These are the activations of a small neural network, seen along a few directions. Each row is one input.
In each table, some parts of the input vary, and every possible input appears once, in random order.
A made-up example of a description, with smaller parts first: one of 4 places along a line, together with either a single point or one of 9 places along a line or (one of 2 separate values, together with one of 8 places around a ring).
Shared parts are said once, and a part with two or three values counts as separate values.
(in the rows, 128 means zero)

Other details of the inputs shift rows strongly along two fixed directions, in all tables alike. That doesn't count.

Rows:
r1: [118 123 108 112 114 121  87 151 174 132 111]
r2: [136 118 135  87  81 118 103 121 147 127 126]
r3: [ 81 132 124 115 125 125 121 145 174 155 120]
r4: [ 84 152 141 114 111  99 115 116 152 153 122]
r5: [172  67 217 165 206  92  89 136  43 237 144]
r6: [ 76  97 121 122 113  71 152 134 152 123 141]
r7: [132 126 133 100  78 108  95 114 143 131 123]
r8: [102 125 135  80 106 135 143 146 153 154 128]
r9: [153 162 125 141 150 180 185 101 117 111 175]
r10: [190  15 177 171 214  61  83 166  49 173 153]
r11: [127 114 103 107 103 132  98 159 170 139 110]
r12: [183 175 102 171 133 146 138  86 112  99 153]
r13: [138 117 119  77  95 131 110 152 153 129 119]
r14: [106 105 122 105  88 118 108 146 116  96  92]
r15: [186 155  81 151 151 182 151 131 128 100 152]
r16: [117 117 139 113  85 103 115 143 125  97  84]
r17: [176 153 119 172 145 146 167  98 104  60 110]
r18: [ 80 125 154 117  95 108 148 137 126 120  93]
r19: [149 162  98 154 162 185 184 125 128 124 161]
r20: [ 81 151 130 112 127  99 116 124 161 153 116]
r21: [ 69 114 138 108  99 122 141 140 116 120 102]
r22: [ 90 123 119 110 114 136 132 153 170 163 119]
r23: [170 182  89 169 167 145 127 102 126  93 146]
r24: [100 126 152  90  92 122 136 115 147 151 136]
r25: [ 63 100 120  98 105 130 141 135 110 125 102]
r26: [147 173 125 164 139 162 172  80 109 119 172]
r27: [190 155 109 137 139 176 152 107 117  86 166]
r28: [100  93 103  95  94 127 108 141 110 100  93]
r29: [128 176 108 183 178 165 155 108 139 113 161]
r30: [166  46 234 167 218  93 119 147  35 198 102]
r31: [113 130 115 118 117 112  78 142 174 125 113]
r32: [173 183 100 172 151 145 126  94 118  93 153]
Each input here is: one of 2 separate values, together with either a single point or one of 4 places along a line or one of 11 places around a ring.
Changing only the choice among 2 separate values turns r2 into r24. The same change can be made to r28. Which row results?
Answer: r25
Change only the choice among 2 separate values in r9. List by row number the other rows that result.
Answer: r27

Rows:
r33: [115 133 131 126 115 125 133 126 139 146 131]
r34: [123 132 120 128 117 125 116 133 130 119 118]
r35: [121 119 117 117 117 135 120 131 128 126 119]
r36: [106 123 116 122 131 123 138 130 135 129 129]
r37: [123 129 118 124 116 131 120 136 127 121 118]
r38: [125 126 120 119 117 136 126 136 131 123 117]
r39: [100 123 128 121 131 124 133 127 130 125 123]
r40: [114 126 124 124 132 122 145 137 143 129 121]
r41: [126 135 123 129 122 117 117 128 141 122 123]
r42: [108 128 119 122 130 121 139 137 134 128 129]
r43: [125 110 133 124 109 115 134 131 130 110 128]
r44: [121 124 114 124 117 132 118 129 128 122 118]
r45: [129 133 131 116 110 114 135 117 118 120 115]
r46: [127 137 125 118 123 120 119 125 141 126 133]
r47: [125 128 126 116 110 115 132 111 115 120 119]
r48: [130 134 126 131 122 117 120 129 146 123 118]
r49: [104 134 142 122 124 127 133 124 130 129 119]
r50: [111 125 115 126 122 123 136 127 137 140 136]
r51: [114 136 128 128 115 126 133 125 136 143 136]
r52: [125 128 119 124 117 131 122 135 130 121 115]
r53: [119 132 134 128 116 125 137 127 145 146 126]
r54: [122 119 119 112 116 137 122 131 130 128 125]
r55: [123 124 123 113 115 136 123 138 129 127 125]
r56: [171  36 209 144 196  84  57 174  64 216 111]
r57: [109 124 122 121 131 120 139 138 137 131 125]
r58: [124 125 120 112 117 137 123 129 132 127 132]
r59: [123 131 118 129 122 118 113 122 138 123 127]
r60: [182 165  96 186 175 188 169 108  86  87 164]
r61: [130 133 126 114 122 127 124 127 143 128 132]
r62: [189 164 101 188 177 190 175 108  95  88 155]
r63: [152 123 150 169 186 150 139 114  75 138 149]
r64: [128 134 125 114 120 126 122 128 140 128 135]
r65: [131 125 125 116 117 139 131 136 138 125 117]
r66: [126 131 131 115 108 111 131 120 114 121 117]
r67: [108 127 136 123 132 124 140 134 138 125 114]
r68: [116 140 143 127 117 131 137 121 139 138 121]
r69: [111 129 127 126 115 125 130 120 137 146 135]
r70: [112 140 139 125 117 130 133 120 133 137 126]
r71: [181 165  94 196 177 180 160  97  89  85 161]
r72: [128 125 124 124 117 130 123 137 136 124 109]
r73: [115 129 119 126 122 122 140 132 140 139 132]
r74: [126 130 124 112 116 136 125 136 132 126 132]
r75: [129 136 126 118 124 121 121 124 144 127 130]
r76: [103 137 139 123 123 128 134 124 127 126 124]
r77: [176 123 136 164 186 142 124 115  89 137 159]
r78: [128 133 126 112 117 131 124 132 137 128 136]
r79: [130 112 134 127 110 117 140 130 136 108 124]
r80: [131 136 127 127 124 117 122 126 149 125 122]
r81: [179  60 195 137 194 106  85 158  78 200 132]
r82: [108 136 135 125 117 131 130 114 130 138 130]
r83: [123 114 129 125 108 116 134 130 127 107 133]
r84: [133 135 129 120 125 121 125 125 149 127 125]
r85: [122 130 122 123 123 116 112 121 140 128 130]
r86: [123 134 120 130 118 120 114 131 133 120 123]
r87: [128 129 125 112 117 137 127 134 135 126 128]
r88: [113 130 118 127 120 122 138 134 137 138 136]
r89: [124 128 123 127 118 124 116 133 133 122 114]
r90: [127 128 122 111 118 133 122 125 137 129 136]
r91: [176  43 213 133 185  82  82 157  48 208 109]
r92: [159 146 125 181 193 163 164 115  82 108 159]
r93: [126 126 122 114 117 139 127 135 132 125 122]
r94: [124 131 123 128 119 118 113 131 136 123 118]
r95: [109 141 138 125 115 130 131 121 130 137 130]
r96: [121 129 116 129 120 121 112 124 133 121 123]
r97: [134 128 132 112 119 130 127 133 145 131 126]
r98: [191 167 106 181 176 190 176 107  99  92 167]
r99: [129 130 124 130 119 126 122 133 139 120 110]
r100: [124 136 122 129 121 116 115 129 138 122 127]
r101: [126 129 122 114 122 128 121 121 140 129 135]
r102: [109 136 143 125 125 129 139 124 136 127 116]
r103: [122 109 126 125 109 117 133 124 128 108 133]
r104: [130 132 127 112 119 132 126 131 140 128 132]
r105: [125 137 123 125 122 116 116 126 140 124 131]
r106: [104 130 131 122 132 125 139 131 133 122 120]
r107: [127 136 124 125 124 117 118 125 143 125 127]
r108: [118 126 125 127 122 121 141 135 145 142 126]
Changing only one part turns r57 into r36. The same change can be made to r38. Which row results?
Answer: r35
Changing only one part turns r96 into r86. The same change can be made to r71. Which row results?
Answer: r34
Describe the family of inputs behind these rows.
Answer: one of 4 places along a line, together with either one of 2 separate values or one of 6 places around a ring or one of 11 places around a ring
Change only the place on the ring of 6 in r69. List by row number the other rows that result.
Answer: r36, r39, r50, r63, r82
A walk changes only the place on the ring of 11. It starts at r81 and steps to r84. List the rest of the walk in order.
Answer: r80, r48, r56, r99, r72, r62, r65, r98, r97
Change only the place on the ring of 6 in r102. List by row number the other rows that result.
Answer: r40, r53, r67, r68, r108
Change only the place on the line of 4 in r87. List by row number the other rows that result.
Answer: r58, r74, r98

Rows:
r109: [111 118 143 122 127 111 122 129 124 140 120]
r110: [127 150 103 133 117 134 138 115 139  94 126]
r111: [128 151 105 132 114 134 137 113 137  94 127]
r112: [133 148 106 125 109 143 145 119 137  98 129]
r113: [114 117 135 116 127 125 121 137 130 152 129]
r114: [116 125 142 121 130 121 119 134 134 151 119]
r115: [111 111 139 122 128 120 128 140 129 142 122]
r116: [116 116 137 115 129 120 121 135 135 151 134]
r117: [115 154 116 133 115 137 151 108 136 103 132]
r118: [135 154 104 127 117 140 135 117 152 104 139]
r119: [117 115 144 115 122 120 129 134 123 144 121]
r120: [131 113 139 114 117 119 114 135 122 132 118]
r121: [120 159 110 141 114 128 148 108 146 114 137]
r122: [126 137 128 137 139 142 134 126 123 138 134]
r123: [149 113 147 160 177 130 130 132  89 144 141]
r124: [116 112 142 116 124 122 130 137 126 144 121]
r125: [116 116 146 116 121 119 127 132 122 142 122]
r126: [129 114 128 114 122 125 108 140 130 142 125]
r127: [111 117 140 123 130 111 122 131 126 140 119]
r128: [129 113 138 119 119 114 109 131 123 130 118]
r129: [127 147 101 133 117 139 141 123 141  95 128]
r130: [129 155 101 129 114 149 135 120 143 106 129]
r131: [132 158 105 131 117 145 134 118 148 105 126]
r132: [131 113 129 112 125 120 108 138 135 141 130]
r133: [130 113 139 116 117 116 111 132 122 130 118]
r134: [134 118 133 127 118 105 107 130 133 140 123]
r135: [125 113 131 122 126 113 109 140 127 130 116]
r136: [202 116 157 195 229 156 139 122  59 157 176]
r137: [129 107 132 117 122 121 117 142 128 133 117]
r138: [121 162 114 132 122 140 147 114 152 114 135]
r139: [145 124 123 131 131 138 133 130 119 119 129]
r140: [134 122 137 118 126 117 106 137 139 140 121]
r141: [115 117 146 118 122 116 124 129 122 140 122]
r142: [126 107 131 120 123 120 115 143 129 132 118]
r143: [127 126 129 136 138 137 145 128 121 129 132]
r144: [150 157 109 173 164 162 169 110 107 100 154]
Changing only one part turns r109 into r111. The same change can be made to r121. Which row results?
Answer: r134
Describe the family of inputs behind these rows.
Answer: one of 2 separate values, together with either a single point or one of 6 places around a ring or one of 11 places around a ring
Change only the choice among 2 separate values in r120. List by row number the other rows that result.
Answer: r125
